A small network was shown many inputs. Here are its activations along a few directions, one row for each input.
Each table varies a few parts of the input and shows all the possible inputs, shuffled.
A made-up example of a description, with smaller parts first: one of 4 places along a line, together with either a single point or (one of 2 separate values, together with one of 5 places around a ring) or one of 11 places around a ring.
Shared parts are said once, and a part with two or three values counts as separate values.
In the rows, 128 means zero.

Other details of the inputs shift rows strongly along two fixed directions, in all tables alike. That doesn't count.

Rows:
row 1: [151 201 137 135 134 107 172 163 146 117 100]
row 2: [237 195 202 201 100 113 174 153 201 109  50]
row 3: [135 136 130 133  83 213  81 149 172 137  76]
row 4: [ 76 116 120  83 184  13 157 123  84 120 219]
row 5: [240 242 185 235 113 105 151 154 189 136  37]
row 6: [ 69 111 134  83 179  33 163 148  72 120 232]
row 7: [108  87 114 110 132 208  82 107 143 167 111]
row 8: [ 92  80 124 127 112 225  94 112 137 144 110]
row 9: [ 96  76 122 126  98 212  85 111 131 136 120]
row 10: [ 91  67 117  96 143 170  95 119 106 158 159]
row 11: [174 195 125 168 118 119 184 133 138 103  68]
row 12: [112 141 129 129 162  87 181 125  93 114 159]
row 13: [ 97  74 107 126 106 189  79  84 143 137 113]
row 14: [162 158 120 125 132  59 164 146  92 106 150]
row 15: [177 178 132 139 117 107 166 166 111 112 111]
row 16: [143 176 123 124 131  55 158 147 127 101 133]
row 17: [122  79 101 113 109 192  62  97 149 152 107]
row 18: [ 78  71 113  92 119 141  67 116 128 135 165]
row 19: [ 87  95 117 104 160  18 171 115  50  95 233]
row 20: [113  83 106 111 126 194  73  94 147 163 108]
Each input here is: either one of 2 separate values or (one of 3 separate values, together with one of 6 places around a ring).
Question: Which of the alternatives is row 11?
Answer: one of 3 separate values, together with one of 6 places around a ring

Rows:
row 21: [154 105 134 147 111 165 125 107 151 141  80]
row 22: [102 107 161 117 149 137 133 100 113 152 157]
row 23: [ 92  94 141  70 127 130 121 165  77 114 183]
row 24: [107 147 136 150 118 162  84 141 172 147 101]
row 25: [127  90 140 107 164 107 107 146 130 142 170]
row 26: [186 185 130 183 137  42 201 143  81  88 147]
row 27: [160  96 124 160 102 167 108 104 140 116 104]
row 28: [147 171 128 135 141  34 143 133  97 107 176]
row 29: [188 202 136 176 129  82 170 187 168  99  80]
row 30: [ 98 121 145 109 165 108 101 135 118 159 181]
row 31: [ 78 101 132  97 151  87 107 119 147 133 157]
row 32: [ 53 109  81  89 177 128 139 133  79 109 147]
row 33: [172 206 144 173 136  33 207 131  80  86 148]
row 34: [160 113 118 145 115 152  84 138 160 152  90]
row 35: [121  73 149 126 159 129 136 116 112 133 173]
row 36: [104  90 158 102 156 117 143  98 116 136 171]
row 37: [102 114 118 100 138  78  93  95 110 130 173]
row 38: [ 75 107 147 149 148 124 126 108 116 134 164]
row 39: [126  82 109  97 134  80 100 105 126 119 161]
row 40: [ 66 106 104  85 124 118 142 135 109 110 191]
row 41: [119  74 153 110 156 126 142 109 123 134 164]
row 42: [108  87 127 112 130  97 128  73 108 114 165]
row 43: [103 126 131 117  77 183  98 171 129 101  95]
row 44: [132 149 155 116 126 172  91 130 169 160  98]
row 45: [155 112 121 125 110 144  95 126 167 151  86]
row 46: [132 134 162 155 124 196 117 120 146 157 106]
row 47: [150 193 144 164 157  28 181 184 123  98 154]
row 48: [135 139 125 147 113 158  83 129 152 172 100]
row 49: [207 235 139 127 102 113 219 192 131  89  99]
row 50: [186 185 157 153 130 131 142 176 156 138  99]
row 51: [126 142  69 116 121 198 113 121 107 111  66]
row 52: [150 126 124 154 113 164  81 138 151 161 102]
row 53: [128 115 131 127 117 147  94 135 187 127  91]
row 54: [108  88 139 115 136 113 134  90 114 149 143]
row 55: [136 130 140 166 113 178 116 110 137 160  95]
row 56: [103 104  91  80 105 108 135 115  90 108 188]
row 57: [101  94 112  86  95 108 106 140  67  96 168]
row 58: [107 149 142 135 115 161  88 129 183 141  94]
row 59: [146 132 127 121 106 151  92 116 166 155  78]
row 60: [121  88 142  85 169  88 120 132 134 135 182]
row 61: [127 129  98 111  79 187 125 136 139 140 104]
row 62: [135 223 100 125 144  44 236 176 105  79 144]
row 63: [121 137  77 115 108 196 129 127 138 145  88]
row 64: [110  97 114  87 138  70 101  93 120 123 170]
row 65: [147 113 154 159 127 198 117 126 142 149 111]
row 66: [126 121 118 117  72 183 103 162 112 125  87]
row 67: [141 135 152 104 124 166  96 127 177 153  92]
row 68: [133 142  74 113  94 193 123 114 135 117  97]
row 69: [116 136  72 117 129 201 128 134 109 140  61]
row 70: [135 129 137 146  99 167 107  85 138 128 102]
row 71: [149 140 110 144 138  72 110 135 102 115 163]
row 72: [156 101 130 165 111 173 117 116 142 146  85]
row 73: [160 204 157 159 143  44 218 136  94 114 128]
row 74: [137 146 130 132 111 156  87 117 158 163  86]
row 75: [189 198 155 181 118  93 208 155 163  85  70]
row 76: [128  82 105 119 134  87  92 117 115 124 170]
row 77: [ 70  81 144 115 151  94 142  97 123 118 174]
row 78: [198 166 130 166 113  94 176 124 131  83  88]
row 79: [ 81 106  98  72 187 138 143 133  68 126 155]
row 80: [ 93  72 135 144 151 110 132 114 122 121 171]
row 81: [ 89 111  98  72 154 144 151 129 104 135 181]
row 82: [161 180 153 195 110 143 164 148 157 113  84]
row 83: [150 115 133 173 114 178 115 117 134 154  94]
row 84: [ 70 107 150 132 146 117 132  99 123 130 160]
Question: What is each input in this table made of?
Answer: one of 4 separate values, together with either one of 4 places along a line or (one of 2 separate values, together with one of 6 places around a ring)
Question: Changing only the choice among 4 separate values turns row 43 into row 57. The same change can be made to row 62. Which row results?
Answer: row 68
Question: Changing only the choice among 4 separate values turns row 22 into row 70. The same change can be made to row 67. Which row results?
Answer: row 64
Question: Which other rows does row 36 become when the choice among 2 separate values takes its other values? List them by row number.
Answer: row 67
Question: Which other rows does row 47 become when the choice among 4 separate values takes its other values? List them by row number.
Answer: row 50, row 52, row 71
Question: Which other rows does row 37 become when the choice among 4 separate values takes its other values? List them by row number.
Answer: row 44, row 58, row 74
Question: A walk changes only the place on the line of 4. It starts at row 79 and steps to row 81. List the rest of the walk in order.
Answer: row 49, row 23
